Each row below holds a small network's activations on one input, seen along a few directions.
In each table, some parts of the input vary, and every possible input appears once, in random order.
Descriptions start from the smaller parts, as in this example, which fits no table here: one of 6 places along a line, together with either a single point or one of 9 places along a line or (one of 2 separate values, together with one of 5 places around a ring).
Shared parts are said once, and a part with two or three values counts as separate values.
(in the rows, 128 means zero)

Other details of the inputs shift rows strongly along two fixed directions, in all tables alike. That doesn't count.

A family of inputs:
x1: [115 124 138 142  54 140 127 134 141 113 172 113 143]
x2: [118 134  98 143 174 147 144 109 140 140 198 145 129]
x3: [135 115 132 102 122  88 118 141  84 116  87 133 111]
x4: [ 97 130 149 128  68 104 114 134 109  73  88  91 130]
x5: [114 149 175 153  63 102 112 155 150 106 101  80 143]
x6: [104 131 137 129  91 106 118 134 102  88  93  93 114]
x7: [155 117 134 109 178 105 133 139 103 125  61 147 132]
x8: [143 118 124 109 136  98 128 126  94 131 107 134 107]
x9: [148 122 106 112 220 132 123  98 116 162 142 189 114]
x10: [140 152 137 124 184  68 122 137 109 155  86 140 120]
x11: [115 122 159 124  32 108 117 144 111  88 100  96 129]
x12: [156 126  98 116 224 133 148 124 130 172 123 169 122]
x13: [145 133 125 116 147 130 134 146 127 140 104 129 127]
x14: [121 129 132 144  74 160 133 137 166 120 133  97 147]
x15: [126 130 141 127  86 132 126 157 134 119  91 100 129]
x16: [131 116 126 105 149 116 104 127  97 126 101 141 110]
x17: [124 134 110 153 117 185 147 125 187 156 196 123 152]
x18: [126 130 121 113 177  93 130 116  91 112  87 139 106]
x19: [122 131  99 143 190 142 144 105 139 141 193 160 135]
x20: [106 121 148 130  56 143 102 132 132 102 129 106 133]
x21: [131 133 113 152 121 172 157 100 175 163 246 144 139]
x22: [152 119 125 116 177 117 135 135 111 132  76 145 133]
x23: [105 132 143 145  53 170 118 114 162 122 176 101 134]
x24: [122 131 109 150 130 191 134  96 177 165 238 138 131]
x25: [150 120 121 115 177 117 132 135 112 133  75 145 129]
Description of these inputs: either one of 2 separate values or one of 8 places along a line or (one of 3 separate values, together with one of 5 places around a ring).
- Change only the choice among 3 separate values in x24. List by row number the other rows that result. => x6, x8

A family of inputs:
x26: [125 137 131 121 160  64 122 125  84 113  87 140 114]
x27: [123 123 111 141 114 158 132 109 150 147 214 144 133]
x28: [132 129 140 111 158 113 105 132 117 123  57 132 122]
x29: [109 125 148 130  41 108 119 136 115  93 125 101 130]
x30: [ 97 130 162 131  53 104 103 125 100  66 103  93 125]
x31: [105 129 144 119  93  97 101 134  98  96  93 106 116]
x32: [118 146 139 154 100 130 137 139 157 132 156 103 141]
x33: [127 130 160 125  52 123 117 151 133 120 106  94 132]
x34: [ 96 136  96 139 133 176 127  86 147 143 222 121 100]
x35: [102 111 116 101  81 146 105 111  98 108 132 104  86]
x36: [151 121 114 122 172 150 133 119 140 160 146 157 129]
x37: [144 125 161  96  97  79 103 157  91 121  30 113 112]
x38: [114 137 145 140  86 113 129 148 129 102 100  90 134]
x39: [142 138 113 137 203 120 143 122 136 157 143 152 128]
x40: [154 120 121 115 170 140 125 121 131 160 121 157 121]
x41: [120 129 128 144  99 126 141 109 139 130 190 135 135]
x42: [147 139 121 125 208 107 131 124 124 158 116 154 121]
x43: [127 128 146 134  70 147 124 138 151 133 139 105 138]
x44: [145 135 109 120 212 100 146 132 108 139  94 151 119]
x45: [155 122 123 105 167  93 140 142  96 139  83 145 116]
x46: [110 149 126 168 122 131 145 101 157 139 219 132 142]
x47: [141 131 130 135 127 159 130 122 163 166 172 137 135]
x48: [143 112 107 118 159 157 140 123 130 137 129 149 135]
x49: [113 149 150 155  79 149 121 134 175 137 162  98 144]
x50: [136 108 131  94 148  95 115 115  72 100  89 155 103]
x51: [109 135 119 161 106 186 144 119 182 128 194 113 157]
x52: [127 151 131 156 137 145 140 126 173 163 191 126 142]
x53: [114 127 130 119 143 102 109 122  96 109 113 133 117]
x54: [122 110 142  95  91  93  99 140  75  96  68 120 106]
x55: [122 133 129 138 141 154 124 121 156 134 138 129 142]
x56: [151 117  97 112 212 110 137 106 102 158 152 186 114]
x57: [148 121 137 104 139  90 126 148  94 130  69 131 117]
x58: [124 131 132 135 132 121 127 135 130 117 108 117 133]
x59: [142 112 114 119 153 153 133 122 131 137 125 147 134]
x60: [140 137 115 137 191 139 134 116 148 157 149 152 132]
x61: [147 140 107 126 214 101 153 135 116 151 116 153 122]
x62: [113 112 138 116  76 128 110 130 107  99 125 120 121]
x63: [117 138 117 160 119 166 149 123 173 134 189 116 149]
x64: [114 122 156 131  17 130 124 157 130  90  97  72 139]
x65: [129 111 125 113 101 145 131 142 119 103  83 117 136]
x66: [111 138 124 154  96 158 145 133 162 114 157 101 148]
x67: [109 127 147 125  98 101 105 123  97  87 105 116 119]
x68: [137 149 137 134 161 115 126 130 144 161 135 136 128]
x69: [158 121 110 115 195 123 141 124 119 161 128 163 123]
x70: [121 132 123 125 151  95 116 122 105 122 119 138 117]
x71: [123 116 152 119  65 152 107 140 136 114  89 108 134]
x72: [162 111 104 101 226 136 130 115 112 162 101 186 118]
x73: [142 138 126 121 184  81 139 143 101 133  82 137 118]
x74: [122 127 121 120 144 124 131 137 116 103  75 122 132]
x75: [116 119 122 145  89 173 131 104 156 127 226 138 136]
x76: [102 145 125 166  97 148 137 113 165 130 219 118 145]
x77: [131 114 134 120  84 132 127 144 118 104  91 106 130]
x78: [141 120 101 134 149 166 154 122 149 146 166 145 139]
x79: [157 115 104 116 198 135 140 119 122 155 130 166 125]
x80: [129 122 130 112 161 106 116 136 103 109  53 130 125]
x81: [135 129 122 135 104 143 150 141 143 136 151 120 139]
x82: [130 128 115 145 102 168 155 132 163 139 180 121 145]
x83: [107 136 168 135  43 121  98 149 139  95  76  75 134]
- The inputs of x26 and x29 match in every part but one. If x53 is changed in the same way as x26 into x29, which row does it become? => x62
- What do these inputs look like to the network? => one of 2 separate values, together with either a single point or one of 8 places along a line or (one of 4 places along a line, together with one of 5 places along a line)
- Change only the place on the line of 4 in x32. List by row number the other rows that result. => x39, x58, x80
- Change only the place on the line of 5 in x69. List by row number the other rows that result. => x43, x47, x64, x82
- A walk changes only the place on the line of 4. It starts at x52 and steps to x42. List the rest of the walk in order. => x60, x55

A family of inputs:
x84: [122 136 101 126 181 120 141 108 113 132 158 150 113]
x85: [134 114 104 108 175 130 135 110 106 131 125 155 104]
x86: [ 99 138 129 139  92 131 126 124 128 106 156 105 130]
x87: [128 136 144 137  93 137 126 139 148 120 106 106 144]
x88: [153 107 114  94 183  98 116 129  80 134  78 166 107]
x89: [146 133 153 114 106  93 116 141 112 143  89 127 117]
x90: [120 135 130 130 131 117 120 120 125 126 150 130 127]
x91: [117 144 132 146 134 133 134 137 153 127 135 110 136]
x92: [105 130 131 144  97 132 120 115 137 119 161 112 130]
x93: [109 129 118 135 114 132 135 112 126 112 156 117 119]
x94: [128 129 125 135 129 164 137 130 150 131 135 125 138]
x95: [138 125  94 119 202 135 142  95 116 150 157 172 112]
x96: [130 132 128 135 139 142 131 129 138 126 110 125 134]
x97: [117 151 120 168 117 154 152 138 188 148 194 119 159]
x98: [140 120 124 122 125 139 139 147 138 139 104 127 145]
x99: [136 120  99 128 194 157 135  99 142 167 190 171 124]
x100: [133 122 137 128  93 153 130 148 143 125 110 102 145]
x101: [107 137 110 158 115 171 145 100 164 136 232 124 142]
x102: [133 125 122 142 117 179 138 133 165 143 159 119 143]
x103: [119 120 138 112 119 101 105 124  99 111  82 126 113]
x104: [145 133 102 128 229 120 142 116 126 149 118 161 124]
x105: [144 124 161 102  87  94 114 152 106 130  72 113 114]
x106: [109 134 124 137 137 120 121 119 124 128 154 126 125]
x107: [107 142 126 163 107 155 138 116 162 137 223 125 143]
x108: [129 128 137 120 145  83 124 132  87 105  99 133 118]
x109: [147 122 112 110 198 126 126 115 115 154 140 173 115]
x110: [115 113 115 122  83 153 128 124 127 111 142 115 119]
x111: [126 138 119 128 176 110 125 117 119 141 156 150 122]
x112: [130 113 144 103 112  94 107 139  87 101  61 131 112]
x113: [117 126 142 140  89 117 128 125 122 102 142 112 131]
x114: [118 137 142 141 104 129 127 136 144 113 112  98 138]
x115: [141 126 132 128 136 144 133 137 142 136 109 125 138]
x116: [115 114 127 129  74 149 113 127 135 119 142 111 127]
x117: [128 127 130 130 132 124 123 119 120 131 136 144 125]
x118: [126 135 128 120 167  91 123 145 104 108  55 123 116]
x119: [115 146 137 156 100 139 136 143 167 124 149  97 147]
x120: [137 118  91 124 168 165 139 104 137 154 189 161 127]
x121: [146 115 114 104 170 120 116 123 106 143 117 160 115]
x122: [124 121 127 135  97 168 131 143 146 120 124 107 139]
x123: [135 121 149 107 111  99 125 161 104 110  31 112 136]
x124: [125 147 151 147  80 117 130 141 148 146 162 106 130]
x125: [121 125 144 136  84 131 126 123 129 109 141 120 132]
x126: [156 129 104 106 247 109 128 100 106 170 136 196 111]
x127: [143 125 129 115 163 135 130 135 128 136  94 136 126]
x128: [124 135 142 142 104 150 127 131 155 127 125 106 142]
x129: [139 126 111 127 199 108 133 110 110 146 147 167 118]
x130: [149 121 146 105  87 106 119 151 112 139  89 119 116]
x131: [130 133 145 124 108  86 125 156 113 105  50 105 137]
x132: [117 122 122 122 105 150 127 118 131 116 149 125 127]
x133: [140 136 144 134 110 104 130 134 132 150 139 121 123]
x134: [128 135 140 138 112 114 128 142 135 114  94 103 138]
x135: [126 119 138 128  89 140 129 125 131 112 147 124 133]
x136: [112 128 131 129  90 138 121 117 126 110 137 116 129]
x137: [127 114 134 128  70 145 125 130 131 109 147 118 133]
x138: [136 128 149 112 116  88 119 155 105 110  25 115 133]
- What do these inputs look like to the network? => one of 5 places along a line, together with either a single point or one of 4 places along a line or one of 6 places along a line
- The inputs of x111 and x121 match in every part but the place on the line of 5. If x84 is changed in the same way as x111 into x121, which row does it become? => x110
- Change only the place on the line of 6 in x90. List by row number the other rows that result. => x92, x93, x101, x113, x129
- List by row number the other rows that have the place on the line of 5 in common with x94. => x85, x99, x105, x109, x112, x115, x123, x127, x132, x135
- List by row number the other rows that have the place on the line of 5 in common with x128. => x87, x89, x95, x96, x103, x117, x125, x126, x136, x138
- Change only the place on the line of 4 in x122. List by row number the other rows that result. => x98, x100, x102

A family of inputs:
x139: [130 141 141 128 136  93 122 157 120 126  67 111 131]
x140: [116 141 112 153 172 141 139  83 146 139 208 151 126]
x141: [124 141  94 151 189 135 160  98 143 153 221 158 130]
x142: [132 140 137 127 141  94 127 154 123 131  68 110 129]
x143: [150 112 121 108 139 128 141 145 113 121  64 130 129]
x144: [126 114 140 128  58 148 131 154 140 101  86  94 147]
x145: [170 105 116  89 217 101 127 143  82 134  37 170 120]
x146: [125 117 134 139  64 168 134 148 157 114 130 104 156]
x147: [130 151 119 155 179 154 140 114 175 170 182 142 141]
x148: [121 117 104 133 110 175 133 110 150 146 205 135 127]
x149: [ 88 137 156 142  50 106 110 125 116  73 119  88 128]
x150: [113 134 135 122 112  81 131 131  86  91  96 107 110]
x151: [125 115 145 123  76 153 119 139 136 102  86 107 141]
x152: [106 134 141 126 118  86 111 124  93  89  96 119 119]
x153: [108 118 132 124  29 160 125 130 130 105 156  87 118]
x154: [157 132 133 105 206  32 123 122  62 135  78 178  99]
x155: [148 104 111  76 209  90 104 121  60 131  63 175  91]
x156: [153 156 135 155 161 127 147 125 177 190 195 145 146]
x157: [124 115 150 123  65 153 115 136 138  97  76  97 137]
x158: [125 116 162 113  40 111 105 136 109 118 119 112 116]
x159: [107 150 153 155  76 138 122 153 169 123 136  87 150]
x160: [127 138  98 156 201 137 149  99 146 156 232 169 137]
x161: [113 149 148 152  64 136 141 154 161 122 130  72 137]
x162: [156 136 127 107 230  69 122 149  91 147  43 153 115]
x163: [118 140 101 156 168 137 152 101 149 147 221 150 137]
x164: [103 115 135 131  28 160 112 133 137 105 159  95 131]
x165: [150 121 101 136 186 183 150 118 169 165 186 168 152]
x166: [117 110 136  99  96 125  98 120  95 103  89 122 103]
x167: [149 105 113  76 209  98 101 102  63 130  57 171  80]
x168: [124 117 144 122  75 151 118 144 136 101  86 106 143]
x169: [115 149 144 151  77 132 138 153 162 126 125  80 143]
x170: [124 144 146 126 139  99 113 147 122 124  67 112 127]
x171: [ 92 139 140 157  57 124 127 129 137  94 170  95 143]
x172: [173 108 108  86 213 104 147 139  79 136  35 162 107]
x173: [136 114  98 126 167 167 131 104 138 162 209 166 123]
x174: [130 151 125 154 169 152 136 111 174 165 168 132 136]
x175: [145 122 157 133  60 141 134 144 152 136 130 118 153]
x176: [129 119  98 124 165 175 127  94 144 160 207 165 120]
x177: [121 110 128  99  80 118 113 135  91 101  86 109 104]
x178: [120 140 102 155 191 139 144  97 149 150 228 166 137]
- What do these inputs look like to the network? => one of 4 separate values, together with either a single point or one of 9 places along a line
- The inputs of x167 and x140 match in every part but the choice among 4 separate values. If x158 is changed in the same way as x167 into x140, which row does it become? => x154
- The inputs of x169 and x143 match in every part but the choice among 4 separate values. If x147 is changed in the same way as x169 into x143, which row does it become? => x151
- Change only the choice among 4 separate values in x172. List by row number the other rows that result. => x150, x153, x161
